Read these off the grid that follows.
1) Read off the smallest entry.
2) Read off the entry just left of -0.034.
3) Read off the entry just right of the largest entry.
[[ 0.046 -0.096  0.029  0.113 -0.089  0.181 -0.015 -0.001 -0.070 -0.110
  -0.044  0.094 -0.131 -0.148]
 [ 0.048 -0.046  0.033  0.101 -0.035  0.177  0.024  0.021 -0.048 -0.120
  -0.043  0.106 -0.086 -0.177]
 [ 0.048 -0.069  0.032  0.110 -0.060  0.182  0.007  0.009 -0.059 -0.119
  -0.043  0.104 -0.107 -0.163]
 [ 0.041 -0.116  0.027  0.115 -0.114  0.177 -0.034 -0.013 -0.076 -0.099
  -0.043  0.084 -0.153 -0.130]
 [ 0.043  0.048  0.029  0.053  0.066  0.128  0.087  0.052  0.000 -0.110
  -0.030  0.101  0.020 -0.183]
 [ 0.049 -0.022  0.033  0.092 -0.006  0.168  0.043  0.031 -0.036 -0.122
  -0.041  0.109 -0.058 -0.185]
 [ 0.048  0.025  0.032  0.068  0.041  0.145  0.072  0.047 -0.015 -0.118
  -0.032  0.107 -0.005 -0.188]
 [ 0.049  0.001  0.033  0.082  0.015  0.158  0.058  0.039 -0.026 -0.120
  -0.038  0.109 -0.029 -0.187]]
1) -0.188
2) 0.177
3) 0.007

X =
array([[  3.3,   4.3, -14.0, -12.3, -31.5, -39.2,  37.7, -32.8,  21.5,
         22.8, -16.2],
       [  9.2, -10.1, -10.3,   2.6, -16.0, -11.7,  31.0, -22.4,   4.6,
         34.7,  -9.5],
       [ 11.2,  -7.4,  -8.4,   1.5, -21.1, -13.2,  42.5, -12.8,   6.7,
         15.2,  -9.2],
       [ 32.1,  50.0,  80.7, -34.9, -39.1, -61.3,  62.3, -74.7,   8.2,
         13.0, -31.4]])
The entry just left of the largest entry: 50.0
The entry just right of 80.7 -> -34.9
Give the entry just right of -14.0.
-12.3
The entry just right of -12.8 -> 6.7
Give the entry just left of the smallest entry.
62.3
Give the entry just right of 2.6.
-16.0
Give the entry just right of 62.3.
-74.7
Give the entry just left of 22.8.
21.5

m =
-9.9	-20.3	31.6	-14.9	-36.3	31.9
16.1	18.5	-31.5	14.2	35.6	-23.8
0.5	3.0	-55.2	28.7	-0.4	-16.8
5.7	-4.7	-23.6	10.5	-36.3	11.0
-15.1	6.9	7.9	-4.0	47.6	-23.8
10.9	-4.7	-15.8	6.9	-36.3	18.0
-9.9	-12.5	7.9	-7.7	-24.3	18.0
-15.1	6.9	7.9	-7.7	59.5	-23.8
5.7	-16.4	7.9	-4.0	-60.3	38.9
31.8	-0.9	31.6	-11.3	-48.3	31.9
10.9	22.4	7.9	-4.0	71.5	-30.8
0.5	3.0	-31.5	14.2	-0.4	-9.9
31.8	22.4	23.7	-4.0	35.6	-9.9
-35.9	-8.6	-39.4	14.2	23.6	-30.8
Indices start at 0.
Find the entry in row 0 and column 0.
A: -9.9
Find the entry at row 0, column 1.
A: -20.3
The entry in the top-right corner -> 31.9
Find the entry just left of the smallest entry.
A: -4.0
Find the bottom entry of the column that holds the smallest entry.
A: 23.6
The entry in row 1 and column 0 is 16.1
The entry at row 0, column 2: 31.6
Find the minimum.
A: -60.3
The entry directly below -14.9 is 14.2
The entry in row 2 and column 0 is 0.5
Find the entry just left of -48.3.
A: -11.3
The entry in the bottom-left corner is -35.9
Find the entry directly above the largest entry.
A: -48.3
Find the entry directly below -20.3.
A: 18.5
The entry at row 1, column 2: -31.5
Find the entry just left of the largest entry.
A: -4.0
The entry just right of -0.9 is 31.6
The entry just right of the largest entry is -30.8
Find the bottom-right entry.
A: -30.8

Questions about the array below. Rows and columns are numbered from 0.
1) Which number is the entry directly above 82?
2) Which number is the entry at row 0, column 2?
3) Which number is the top entry of the column that holds the smallest entry?
4) Which number is the entry in row 0 and column 1?
5) Which number is the entry in row 1 and column 2?
6) Which number is the entry in the top-right corner?
7) Which number is the minimum?
8) Which number is the entry at row 1, column 0?
array([[62, 50, 55, 50, 52, 56, 56, 58],
       [60, 52, 56, 50, 56, 51, 54, 52],
       [ 4, 70, 44, 82, 39, 76, 58, 66],
       [51, 56, 55, 55, 50, 59, 52, 59],
       [84, 44, 58, 39, 63, 40, 51, 47]])
1) 50
2) 55
3) 62
4) 50
5) 56
6) 58
7) 4
8) 60

W = ((4.7, 6.9, 6.7, 0.8, 2.3, 3.1, 0.4, 5.1, 0.9, 0.5, 3.9, 16.6, 0.2), (2.2, 2.9, 2.4, 0.0, -0.1, 0.3, 0.0, 1.3, 0.1, 0.4, 1.9, 4.8, -0.7), (5.0, 12.0, 7.5, 1.5, 4.7, 5.8, 0.7, 10.4, 1.3, -0.1, 1.8, 27.5, 1.8), (13.2, 8.3, 21.3, 3.0, 1.6, 2.4, -0.9, 2.7, 1.3, 2.6, 17.2, 21.9, 2.1), (6.8, 7.3, 9.8, 1.2, 1.9, 3.1, 0.1, 4.7, 0.8, 0.9, 6.4, 17.8, 0.6), (26.9, 25.2, 47.7, 6.8, 9.4, 11.0, -0.1, 15.4, 3.5, 4.8, 32.3, 64.9, 6.2), (4.6, 10.3, 7.8, 2.8, 3.8, 4.9, 0.9, 9.3, 1.2, -0.1, 1.5, 23.6, 1.0), (31.1, 19.6, 53.8, 7.3, 5.5, 6.9, -1.7, 6.7, 3.0, 7.4, 42.2, 51.7, 6.1), (3.8, 5.9, 4.8, 0.8, 1.4, 2.2, 0.2, 4.3, 0.7, 0.5, 2.7, 13.6, 0.0), (8.5, 12.8, 13.8, 2.3, 5.1, 6.3, 0.6, 10.1, 1.9, 0.6, 7.0, 30.8, 1.7), (24.8, 16.8, 42.5, 6.1, 4.7, 6.2, -1.1, 6.6, 2.7, 4.7, 32.6, 43.6, 5.0), (1.7, 4.0, 1.4, 0.0, 0.5, 1.2, 0.2, 3.0, 0.8, 0.2, 0.6, 7.5, -0.6), (22.0, 17.9, 37.4, 5.5, 5.7, 7.2, -0.9, 9.9, 3.2, 4.1, 27.3, 45.7, 4.7), (15.1, 21.9, 25.5, 4.2, 8.9, 10.4, 0.8, 15.9, 3.1, 1.4, 13.5, 51.7, 3.9), (0.9, 1.5, 0.0, -0.2, -0.5, 0.2, 0.1, 1.0, 0.1, 0.4, 0.8, 2.4, -0.9))
The second largest entry -> 53.8
Find the entry just right of the smallest entry.
A: 6.7
Find the entry just left of the smallest entry.
A: 6.9
Find the fifth entry in reading order.
A: 2.3
The largest entry is 64.9
The entry just right of 8.9 -> 10.4
The smallest entry -> -1.7
The entry just left of 3.5 -> 15.4
The entry just left of the largest entry: 32.3
Find the entry just right of 9.3.
A: 1.2

B =
[[-29.3  47.2  11.5 -70.3  27.4   1.7 -43.8 -24.0]
 [-43.6 -49.4 -23.4  30.0  44.8 -32.9  13.2  -2.4]
 [  6.9  44.2 -43.0 -48.9  10.4  30.1 -33.2   9.5]]
Rows and columns are numbered from 0.
What is the bottom entry of the column that holds the smallest entry? -48.9
The entry directly below the smallest entry is 30.0
The entry in the top-right corner -> -24.0
The entry just left of -48.9 is -43.0
The entry in row 2 and column 1 -> 44.2
What is the entry at row 1, column 0? -43.6
The entry in row 0 and column 2: 11.5
What is the entry at row 0, column 0? -29.3
What is the entry in the bottom-left corner? 6.9
The entry directly below the largest entry: -49.4
The entry just right of -32.9: 13.2
The entry at row 0, column 1: 47.2
The entry just right of the smallest entry: 27.4
What is the bottom-right entry? 9.5
What is the entry just left of 13.2? -32.9
What is the entry directly below 44.8? 10.4
What is the entry just left of -43.8? 1.7
What is the entry just right of 30.1? -33.2
